These are the activations of a small neural network, seen along a few directions. Each row is one input.
In each table, some parts of the input vary, and every possible input appears once, in random order.
A made-up example of a description, with smaller parts first: one of 5 places around a ring, together with either a single point or one of 9 places around a ring or (one of 3 separate values, together with one of 4 places along a line).
Shared parts are said once, and a part with two or three values counts as separate values.

Other details of the inputs shift rows strongly along two fixed directions, in all tables alike. That doesn't count.
These rows show it; all are for the same input, with only those details redrawn:
11  -8  -1  -4  -8  -3  7  15  -24  6  2
-6  8  -6  -24  2  -7  -6  -25  34  -14  10
22  4  -21  -14  -19  18  -8  -8  13  11  -13
-16  -4  14  -14  12  -27  10  -2  -2  -19  24

Table:
r1: -16  -10  18  -12  21  -27  11  -10  -3  -11  24
r2: 9  1  0  10  4  4  1  21  -30  7  8
r3: -3  -6  21  19  -6  -11  3  24  -11  10  -22
r4: 14  15  -21  7  -18  32  -10  -5  10  16  -13
r5: 10  4  -31  -13  -17  20  -9  0  14  13  -15
r6: -25  0  22  9  18  -29  17  -9  -3  -16  19
r7: 22  -6  -23  -9  -11  30  -11  -5  12  10  -12
r8: -13  23  2  -7  4  2  -2  -30  33  -12  7
r9: -15  11  -3  -3  10  9  -5  -27  36  -18  8
r10: 3  3  6  17  -7  -2  14  14  -27  4  -2
r11: 22  4  -21  -14  -19  18  -8  -8  13  11  -13
r12: -4  14  -1  -12  16  -3  -7  -33  33  -7  10
r13: 15  6  -21  8  -19  17  -2  -17  15  14  -21
r14: 2  -9  1  22  -1  6  11  18  -25  -1  -2
r15: -21  3  28  2  26  -22  14  -10  -7  -11  27
r16: -6  1  -6  -22  6  -8  -5  -31  35  -9  8
r17: -7  -10  16  22  -5  -8  -2  30  -11  9  -18
r18: 2  -15  -10  -1  -2  4  9  20  -21  2  -4
r19: -16  -9  14  -6  27  -18  3  -2  -3  -24  29
r20: 6  -6  6  15  5  13  8  18  -29  4  5
r21: 6  9  0  6  -15  12  -24  -1  18  12  -38
r22: -32  -7  35  7  20  -34  -4  -1  1  -12  -2
r23: -19  3  14  -1  5  -13  -10  -22  49  -3  -17
r24: -14  18  -5  -5  -3  -7  -1  -30  35  -17  3
r25: 3  -5  -5  -6  -6  -4  12  17  -22  7  -4
r26: -18  17  -6  -2  2  -1  -8  -24  36  -15  8
r27: -16  9  21  -4  25  -25  9  -3  -8  -19  28
r28: 15  -2  4  1  1  -1  5  15  -30  7  6
r29: -6  10  -6  -10  17  7  -11  -24  34  -19  12
r30: 20  2  -24  -11  -14  25  -14  -3  11  15  -8
r31: 12  -7  3  -4  -4  0  8  14  -27  9  4
r32: 3  -11  -5  -4  -2  -5  12  10  -20  12  -5
r33: 1  -11  -4  22  -6  3  11  17  -25  -2  -3
r34: -30  2  12  9  11  -26  10  0  -4  -23  23
r35: -9  24  4  -11  8  3  -5  -29  33  -10  11
r36: 10  -19  -6  1  -3  6  4  19  -22  1  2
r37: 2  5  -5  9  -14  16  -29  4  18  12  -35
r38: -5  -19  16  23  -1  -2  1  27  -9  4  -21
r39: 8  -11  -6  -1  -7  1  2  21  -24  6  5
r40: 15  -10  4  3  6  -2  6  9  -28  13  4
r41: 17  15  -18  3  -13  33  -13  -5  10  17  -9
r42: -7  -17  17  22  2  -2  -8  28  -23  1  -21
r43: 23  7  -23  -7  -10  25  -18  -4  10  14  -7
r44: -25  2  26  7  22  -25  18  -10  -8  -13  24
Changing only one part turns r38 into r3. The same change can be made to r9. Which row results?
Answer: r8
Changing only one part turns r39 into r36. The same change can be made to r43. Which row results?
Answer: r19
What is each input in this table made of?
Answer: one of 4 places along a line, together with either one of 2 separate values or one of 9 places along a line

Table:
r45: -5  10  6  13  -9  12  -18  -5  31  -1  -38
r46: -13  -6  5  -12  15  -11  -9  -5  18  -30  17
r47: -5  -4  14  -1  4  -12  17  26  -25  0  14
r48: 0  -21  12  -2  4  -15  11  21  -25  -7  9
r49: 0  -1  -26  -12  -7  18  -16  -10  29  -3  -10
r50: -13  -10  2  -20  14  -23  -9  -14  15  -22  11
r51: 23  2  -10  -2  -9  16  1  5  -20  29  -14
r52: -22  11  6  -7  17  -4  -2  -12  10  -9  18
r53: 24  -16  -12  -1  -17  17  5  14  -11  17  -15
r54: 22  -16  -18  0  -12  14  6  6  -15  22  -18
r55: 9  13  -14  -8  -19  10  0  -22  31  3  -9
r56: -16  -6  5  -12  14  -13  0  -4  20  -26  16
r57: 13  6  -14  -1  5  26  -16  -19  30  -2  -3
r58: 12  -10  9  24  -18  9  -11  19  0  28  -37
r59: 12  -12  -21  10  -12  26  1  14  -14  16  -14
r60: 2  -7  2  28  -15  12  -15  23  -1  26  -36
r61: -13  -7  32  22  1  -15  2  18  -15  -2  -23
r62: 21  0  -16  9  -20  10  10  1  -18  23  -17
r63: -24  -5  22  7  10  -27  -9  -6  25  0  -13
r64: 24  0  -10  6  -25  12  3  10  -15  14  -15
r65: 9  -1  -18  -13  1  14  -8  -28  28  7  -10
r66: 20  -1  -18  4  -23  6  10  5  -17  23  -18
r67: 1  13  -20  -16  -10  16  -17  -8  26  5  -8
r68: 0  -7  18  -6  1  -17  10  21  -27  0  12
r69: 25  3  -14  12  -22  18  -6  16  -16  5  -12
r70: -1  1  15  7  11  -2  12  18  -28  2  14
r71: -19  14  8  -5  22  -4  -9  -13  10  -10  20
r72: -2  -14  11  12  14  -1  13  17  -25  -6  13
r73: 2  -6  15  6  -3  -19  7  14  -29  -11  12
r74: 9  15  -16  -5  -6  10  -3  -33  24  8  -9
r75: 4  -22  13  -1  5  -14  2  20  -27  -11  10
r76: -15  4  7  -24  10  -25  -1  -11  13  -9  13
r77: -12  -5  13  -9  19  -9  4  -20  19  -17  18
r78: 21  -1  -18  3  -22  5  3  7  -18  18  -19
r79: 13  14  -14  -17  -9  17  -22  -7  27  -1  -5
r80: 3  21  -18  8  -2  22  -15  -25  24  1  -3
r81: 9  -3  4  19  -15  7  -9  14  -9  20  -49
r82: 7  16  -16  2  -12  18  0  -21  30  -2  -6
r83: -19  10  7  -4  6  -17  5  -11  19  -26  17
r84: -5  -8  11  -8  4  -22  17  17  -30  9  9
r85: -20  8  4  -16  11  -13  -14  -4  12  -18  19
r86: -28  10  2  3  9  -12  8  -18  16  -19  18
r87: -28  9  0  -3  6  -17  2  -12  15  -24  16
r88: -4  -7  11  -4  7  -18  17  12  -30  9  9
r89: -17  9  11  -11  13  -10  6  -9  17  -15  20
r90: 14  14  -6  -13  -5  19  -9  -21  25  11  -5
r91: -19  -5  7  -6  17  -9  7  -11  22  -24  19
r92: 2  0  11  14  10  -15  12  2  -33  3  9
r93: -19  -10  2  -20  15  -24  7  -16  19  -14  12
r94: -15  14  10  5  13  -8  8  -19  16  -20  19
r95: 25  0  -5  -1  -17  19  5  10  -14  24  -11
r96: -22  -4  23  26  4  -10  -3  23  -17  -3  -24
r97: 27  4  -8  1  -5  16  -5  5  -22  29  -13
r98: 5  1  18  17  7  -9  12  5  -29  -1  13
r99: 11  -3  -14  -12  -7  18  -5  -22  33  2  -8
r100: -19  -6  5  -11  14  -13  8  -6  22  -23  18
r101: -2  -7  18  -5  1  -16  17  20  -26  4  13
r102: 11  2  -17  0  -17  20  -1  19  -15  23  -12
r103: 6  16  -19  -3  -16  15  0  -17  33  -2  -7
r104: 4  -1  -26  -12  -6  19  -26  -11  28  -7  -9
r105: -4  15  -25  -2  -16  16  -4  -18  30  1  -8
r106: 13  2  -17  -11  5  14  -15  -28  27  6  -9
r107: 27  8  -6  9  -5  27  -6  13  -17  20  -7
r108: 6  0  21  4  12  -7  7  12  -29  5  15
r109: 26  -3  -13  -10  -16  8  -12  14  -20  21  -15
r110: -1  -8  7  4  0  -26  7  11  -33  -6  7
r111: -14  -12  28  27  4  -15  -2  26  -7  5  -13
r112: -20  0  3  0  25  -3  -9  -15  14  -18  19
r113: -15  8  9  -16  10  -14  -1  -2  16  -17  18
r114: -11  2  6  21  6  -4  14  10  -31  -1  12
r115: -24  -2  2  -2  21  -3  -1  -14  15  -17  17
r116: 2  15  -24  -4  -14  16  -21  -17  26  -7  -7
r117: -13  -3  8  5  7  -7  12  20  -30  3  14
r118: 3  -7  18  -6  2  -16  1  21  -29  -3  13
r119: -8  -3  14  -6  22  -8  -3  -20  17  -17  19
r120: 2  5  14  22  10  -4  11  10  -28  -5  15
r121: 23  -16  -19  -5  -14  9  -2  13  -16  17  -21
r122: -2  -4  16  12  -2  -14  23  8  -26  -3  12
r123: -2  -1  -27  -11  -7  19  -10  -12  33  1  -9
r124: 1  -1  17  14  3  -9  18  5  -27  -1  12
What is each input in this table made of?
Answer: one of 4 places along a line, together with either one of 2 separate values or (one of 3 separate values, together with one of 6 places along a line)
Changing only the place on the line of 4 turns r81 into r96. The same change can be made to r66. Which row results?
Answer: r105
Changing only the place on the line of 4 turns r121 into r49. The same change can be made to r74. Which row results?
Answer: r114
Change only the choice among 3 separate values in r72. List by row number the other rows that result.
Answer: r70, r94
Change only the choice among 3 separate values in r88. List by row number the other rows that result.
Answer: r54, r62
Change only the place on the line of 4 in r92. List by row number the other rows that result.
Answer: r80, r98, r120
Change only the place on the line of 4 in r47. List by row number the other rows that result.
Answer: r84, r101, r102

Table:
r125: 26  17  -21  -1  -22  15  -2  -13  3  21  -13
r126: -47  -4  15  6  29  -24  5  -15  22  -43  27
r127: -3  -6  5  -27  19  -9  -9  -25  32  -12  18
r128: 18  -9  -31  -21  -14  19  -7  -17  30  2  -8
r129: 16  -5  8  11  -24  5  -14  12  3  17  -49
r130: -4  21  0  -2  -6  2  3  -19  14  1  5
r131: 1  -2  -15  -4  -24  7  -22  -9  47  23  -50
r132: 1  -13  26  27  14  -6  10  47  -58  4  11
r133: 0  -2  23  33  3  -12  30  32  -57  7  11
r134: 23  6  -19  -15  -13  15  1  -31  27  14  -7
r135: 28  6  -19  -9  -12  22  -22  0  3  19  -14
r136: 12  3  -33  -23  -15  20  -10  -13  27  2  -13
r137: -27  12  18  -20  22  -33  16  -27  14  -21  29
r138: -34  9  27  -13  28  -25  -7  -13  17  -28  33
r139: -25  5  23  22  22  -18  16  -11  -8  -13  15
r140: -7  -15  9  15  -6  -10  18  43  -55  -3  12
r141: 3  3  -3  -23  11  2  -11  -10  14  0  3
r142: -22  -7  26  16  32  -10  -4  2  -6  -16  14
r143: 27  -15  -15  32  -25  27  12  54  -56  21  -17
r144: 15  -4  -24  -3  -20  10  -4  12  -12  6  -7
What is each input in this table made of?
Answer: either one of 2 separate values or (one of 3 separate values, together with one of 6 places along a line)
Change only the choice among 3 separate values in r135. List by row number the other rows that result.
Answer: r125, r144
